These are the activations of a small neural network, seen along a few directions. Each row is one input.
Each table varies a few parts of the input and shows all the possible inputs, shuffled.
A made-up example of a description, with smaller parts first: one of 4 places along a line, together with either a single point or one of 9 places around a ring or (one of 2 separate values, together with one of 5 places around a ring).
Shared parts are said once, and a part with two or three values counts as separate values.

Rows:
R1: [-25  11 -34 -12 -18 -38 -51  -7  42 -13 -13  14]
R2: [-31 -19 -27  -5  -1   5 -19 -10  46 -44  -1  31]
R3: [-10 -19   2 -27  -2  23  -7 -54  38 -29  14   4]
R4: [ 17  -3   0   5   5  32 -20 -35   6 -74 -36  -5]
R5: [  3   9  27 -82  -8 -22  -6 -15  34 -12 -41 -26]
R6: [-30 -13  11  -2  -8  30 -40  19  10 -71 -28  33]
R7: [-26  12  -3  -1  16  -8  27   0 -97  48 -15 -10]
R8: [26 21  9 43 13  3 38  4  1 69 21 19]
R9: [ 29   2   3  40  11  10  38  26 -40  34  44   3]
R10: [ 34  14   5  43   0   8  43  14 -19  50  29  17]
R11: [  6  -6  14 -53 -16 -24 -31 -44  20 -11   4  -2]
R12: [ 18 -34   8  41  12   8  27  51 -46  36  29 -31]
R13: [-32  39 -18 -26 -17 -40 -33   8  51 -12 -51 -27]
R14: [ 22 -15   3  35  15  15  33  43 -45  28  42 -20]
Describe the family of inputs behind these rows.
Answer: either a single point or one of 5 places along a line or (one of 2 separate values, together with one of 4 places along a line)
Which other rows does R1 become when the choice among 2 separate values takes its other values? List them by row number.
Answer: R11

Rows:
R15: [ 21 -15   2  24   5  25  12  -9  10  -9  28  16]
R16: [ 14  14   6 -10  -1 -21  19  -9  -1  50  11  -7]
R17: [ 11  11   2   5  -2 -17  14  13   4  39  13  -8]
R18: [  0   5   4   0   4  -7  11  18 -30  17 -11 -19]
R19: [  1   8  11 -20   2 -11  16   3 -38  28  -7 -22]
R20: [-31   2  -3 -55 -15 -12 -53 -26  41 -67 -47  -3]
R21: [  8 -24  10  15   8  33   5   3 -22 -27  12   2]
R22: [  3   5 -11  24   0  -5   8  10   3  23  16   8]
R23: [ -8  -3  -5  17   5   4   3  18 -29   3  -4  -3]
R24: [-24   7  -9 -48 -15 -18 -46 -38  75 -50 -32   9]
R25: [ 8  0 -6 29  3 10  9  4 10  7 19 19]
R26: [ -4 -10   0  22   5  20   3  13 -22 -13   0   7]
Describe the family of inputs behind these rows.
Answer: one of 2 separate values, together with either a single point or one of 5 places along a line
Which other rows agree with R17 in the choice among 2 separate values? List them by row number.
Answer: R15, R16, R22, R24, R25

Rows:
R27: [ 26  -9  19  23   6  29  13  14 -34   4  24  11]
R28: [ 22  10  -1  10  14  13  35   7 -49   6 -10 -20]
R29: [  2  17   1   2  13  -1  24   4 -44  33 -14 -34]
R30: [-24  10 -11  -7  -9  -9 -30  36  44 -42 -27  -1]
R31: [-34  13  -8 -14  -6  -3 -31 -46  35 -38 -28  42]
R32: [  7 -25 -21  42   0  25  20  11   7   7  51  17]
R33: [-12   3  -6 -15   3 -35   6   8 -56  46   1 -18]
R34: [ -1 -10  21 -72 -14   4 -22 -33  40 -38 -24 -17]
R35: [-26   4 -10 -14 -14   0 -35  38  25 -46 -39  -8]
R36: [27  9 14 25  8  5 34 12 -8 20  3  3]
R37: [-22  18 -31  -9  -3  -7 -34 -50  51 -27 -16  39]
R38: [ -1 -31  -3  26  10  41  23  25 -31  -1  29  17]
R39: [-35   9  -8 -21 -10   5 -37 -44  17 -42 -38  36]
R40: [ 24   4  13  28   6  24  27  13 -14   6  35  14]
R41: [ 14  15  -1  24   0 -17  15   0  13  52  11 -14]
R42: [-38   6 -15 -19  -7   0 -40 -52  -2 -53 -37  17]
R43: [  1 -11  24 -62  -9 -10 -21 -37  58 -35 -12  -9]
R44: [ -3 -18  19 -66 -11  -8 -28 -41  21 -51 -24 -33]
R45: [  0 -31   4  40  13  27  21  19 -11   2  36  22]
R46: [ -7 -38  -5  31  19  32  14  13 -49 -10  27  -2]
R47: [-11   3 -23   4  -4 -23 -44  26  58 -31 -14  -1]
R48: [ 14 -13   7 -54  -6 -20 -29 -42  71 -27   1  -8]
R49: [-29  -6  -9  -8 -11 -11 -41  27   7 -56 -39 -27]
R50: [ 28  12   8  11   7  18  35  17 -29  17  -9  -1]
R51: [  6  18  15  16   9  -9  23   9  -4  45  -1 -11]
R52: [33  2 -4 36 -4 17 18  3  5 13 47 10]
R53: [  7  12  17   7   8  -1  17  13 -25  44 -13 -15]
R54: [-10  10   3  -5  -4 -39  14  15 -17  58  13   2]
R55: [ 21 -10  10  23  14  24  12   4 -53  -6  23  -8]
R56: [ -4  15 -18  -3 -12 -40  11   8   1  64  27  -2]
R57: [ -9   5   3 -15  -4 -31   7  18 -38  57   3  -1]
R58: [35  7 -2 34 -1 -2 24  1 11 27 16  0]
Changing only one part turns R58 into R28. The same change can be made to R32. Which row results?
Answer: R46
Describe the family of inputs behind these rows.
Answer: one of 4 places along a line, together with either one of 3 separate values or one of 5 places along a line
Which other rows does R36 become when the place on the line of 5 takes its other values? List them by row number.
Answer: R40, R45, R51, R54
Which other rows agree with R50 in the place on the line of 4? List them by row number.
Answer: R27, R34, R35, R38, R39, R53, R57
